data =
[[ 12 -27  -1  23  29 -10]
 [  9  27 -36 -29 -14  24]
 [ 16  -7   3  11   3   7]
 [-17 -24  30   4  31  23]
 [-22  -1 -27 -33 -26   0]
 [ 14 -29 -16   2  -9 -11]
 [-19  36  -3  12   5  -9]
 [ 14  11  -3 -13  -4 -14]
 [ 28  -1  -8 -28 -18 -12]
 [ 18 -17 -22  -5  -4  -1]]
Report the fourth entry, reading row by row.
23
The 2nd entry in reading order -> -27
The largest entry in the last column is 24
The largest entry in the first row: 29
Report the entry just right of -18.
-12
The entry just right of -33 -> -26
The entry directly above 28 is 14
The bottom-left entry: 18
The entry just left of the largest entry -> -19
Report the last entry, reading row by row.
-1
The first entry, reading row by row: 12
The top-right entry: -10
Report the largest entry in the first column.
28
Report the 2nd smallest entry.
-33
Report the entry directly below the largest entry.
11
The first entry of the smallest entry's row -> 9
Report the maximum.
36
Report the entry just right of 9.
27
The third largest entry is 30
The entry just right of -16: 2
Report the smallest entry.
-36
Report the entry directly below 24.
7
Report the entry just left of 24.
-14
Report the bottom entry of the column that holds the largest entry.
-17
Report the 2nd largest entry.
31
The smallest entry in the last row: -22
Report the entry directly above -28.
-13
The smallest entry in the first column: -22
The entry directly above the smallest entry: -1

[[1, 7, 3, 8, 7, 1, 8, 1, 7, 3, 1],
 [2, 5, 7, 6, 4, 2, 7, 3, 4, 5, 2],
 [1, 7, 3, 8, 7, 1, 9, 1, 8, 2, 1],
 [2, 7, 3, 8, 7, 1, 8, 1, 7, 3, 1],
 [7, 5, 3, 4, 5, 7, 3, 7, 5, 5, 7],
 [2, 5, 7, 6, 4, 2, 7, 3, 4, 5, 2]]
The 5th-last entry, reading row by row is 7
Report the last entry in the row that holds the largest entry.
1
The entry just right of the largest entry: 1
The 1st entry on the main diagonal is 1
The second entry on the main diagonal: 5
The entry in the bottom-left corner: 2
Report the fifth entry in reading order.
7
Report the fourth entry in reading order.
8
Report the bottom-right entry.
2
The third entry on the main diagonal is 3
The first entry on the diagonal from the top-right corner is 1
The entry directly above the largest entry: 7
The entry directly below the largest entry -> 8
Report the third entry from the end, reading row by row.
4
Report the maximum.
9
Report the fourth entry from the end, reading row by row.
3
Report the first entry in the row that holds the largest entry.
1
The third entry in reading order: 3
Report the 2nd entry, reading row by row.
7
The largest entry in the first column: 7

x = [ 18  14  -4  17 -29  47  21  -5  -4  22 -15]
The fifth entry from the end: 21
Read off the 2nd entry from the end.
A: 22
The third entry from the right is -4
Read off the 2nd entry from the left.
A: 14

m = [  67.69  -49.36  140.75 -100.56]
Find the entry just right of 67.69.
-49.36
Find the entry just right of -49.36.
140.75

W =
[  9.801   8.021   3.408  16.518  22.549   1.693  -4.270  10.630 -13.716
   3.313   5.023  12.048   5.723  -1.194  10.065  17.942]
The entry just right of 16.518: 22.549
The first entry from the left -> 9.801
The 3rd-last entry -> -1.194
The last entry is 17.942
Read off the minimum.
-13.716
The 2nd entry from the left -> 8.021
The third entry from the left -> 3.408
The entry just left of 22.549 is 16.518
The entry just left of -13.716 is 10.630

Questions about the grid below.
1) Which number is the bottom-right entry?
2) Which number is the entry just left of -326?
3) Which number is the entry directly below the largest entry?
4) Which number is the entry in the top-left corner?
5) Which number is the largest entry in the last column?
6) Which number is the first entry of the largest entry's row?
7) Which number is the largest entry in the last row?
8) Which number is the maximum?
561	110	-236	-130	143	551	-254	401	129	49	561
-386	441	-268	501	464	-518	611	-461	484	-289	-441
363	-11	226	11	-22	187	9	123	-36	152	251
-328	447	-288	488	472	-475	587	-437	489	-294	-391
-328	480	-337	505	509	-478	600	-450	526	-326	-391
1) -391
2) 526
3) 9
4) 561
5) 561
6) -386
7) 600
8) 611

M = [[27, 44, 66, 30, 32, 44, 66, 30, 38, 49, 47, 25, 52, 52, 27, 55], [70, 47, 23, 65, 63, 47, 22, 62, 55, 42, 44, 68, 40, 40, 69, 37], [14, 70, 68, 29, 15, 67, 75, 73, 41, 56, 70, 65, 49, 45, 18, 49], [69, 47, 23, 65, 63, 47, 23, 61, 55, 42, 44, 68, 40, 40, 69, 37], [79, 17, 20, 62, 79, 21, 12, 13, 50, 33, 17, 21, 41, 45, 75, 41], [69, 47, 23, 65, 63, 47, 23, 61, 55, 42, 44, 68, 40, 40, 69, 37], [13, 71, 69, 28, 14, 67, 76, 74, 40, 56, 71, 66, 49, 45, 17, 49], [27, 44, 66, 30, 32, 44, 66, 31, 38, 49, 47, 25, 52, 52, 27, 54], [11, 73, 71, 27, 12, 69, 79, 76, 40, 57, 73, 67, 49, 45, 15, 50], [79, 17, 20, 62, 79, 21, 12, 13, 50, 33, 16, 21, 41, 45, 75, 41], [28, 44, 65, 30, 33, 44, 65, 31, 38, 49, 47, 26, 52, 51, 28, 54], [69, 47, 24, 65, 63, 47, 23, 61, 55, 42, 44, 67, 40, 40, 69, 37], [69, 47, 23, 65, 63, 47, 23, 61, 55, 42, 44, 68, 40, 40, 69, 37], [26, 44, 66, 29, 32, 44, 67, 30, 38, 49, 47, 25, 52, 52, 26, 55]]
Which number is the entry just left of 24?
Answer: 47
The smallest entry is 11
Which number is the entry just right of the smallest entry?
Answer: 73

Questions about the grid below. Counting starts at 1.
1) Find the top entry of the column that holds the largest entry.
2) Find the entry in row 1 and column 3.
3) Find the entry at row 1, column 1.
4) Find the entry in row 3 and column 1.
5) Find the entry just left of the largest entry.
6) Find the entry in the bottom-right corner.
7) Find the entry directly below 26.
8) Find the smallest entry.
26,29,-31,28,28,-39,27,32
24,-26,29,-31,23,8,21,20
27,32,-33,30,30,-42,30,34
1) 32
2) -31
3) 26
4) 27
5) 30
6) 34
7) 24
8) -42

A =
[[ 34  -2  33  -5  30  -4  -2  32  34  34  31  31  31  -2  31]
 [-13  27 -13  25  -8  26  28  -9 -13 -14  -9  -9  -9  27  -9]]
Indices start at 1.
The entry in row 1 and column 3 is 33
Find the entry in the bottom-left corner.
Answer: -13
The entry in row 1 and column 1 -> 34
The entry in the top-right corner is 31
The entry just left of the smallest entry -> -13
The entry at row 2, column 2 is 27
Find the entry just right of 32.
Answer: 34
The entry in row 1 and column 2: -2
The entry just right of 33: -5

[[ -4  -3 -10 -10 -31  -3 -36  -4 -10 -35 -11 -32 -10 -10 -38  -4]
 [-10 -10  -5  -4  27 -10  30 -10  -4  30  -5  26  -5  -4  31 -10]
 [ 11  11   5   5 -26  11 -29  11   5 -29   6 -26   6   5 -30  11]
 [-26 -25 -22 -22  16 -25  20 -26 -22  17 -23  17 -22 -22  21 -26]]
Find the entry in the bottom-left corner.
Answer: -26
The third entry on the diagonal from the top-right corner is 5
The first entry, reading row by row -> -4
Find the 2nd entry in reading order.
Answer: -3
The third entry, reading row by row: -10
Find the first entry of the largest entry's row.
Answer: -10
Find the entry just right of the largest entry.
Answer: -10
The entry directly below the largest entry is -30
Find the last entry, reading row by row.
Answer: -26
The entry directly below the smallest entry: 31
The top-right entry: -4
The entry just left of the largest entry is -4
Find the 3rd-last entry, reading row by row.
Answer: -22
Find the entry just right of -36.
Answer: -4
The smallest entry in the first row is -38
Find the fifth entry, reading row by row.
Answer: -31
Find the 2nd entry on the main diagonal.
Answer: -10
The 2nd smallest entry is -36
Find the 3rd entry on the main diagonal.
Answer: 5
The entry directly below -31 -> 27
The 2nd entry from the end, reading row by row -> 21
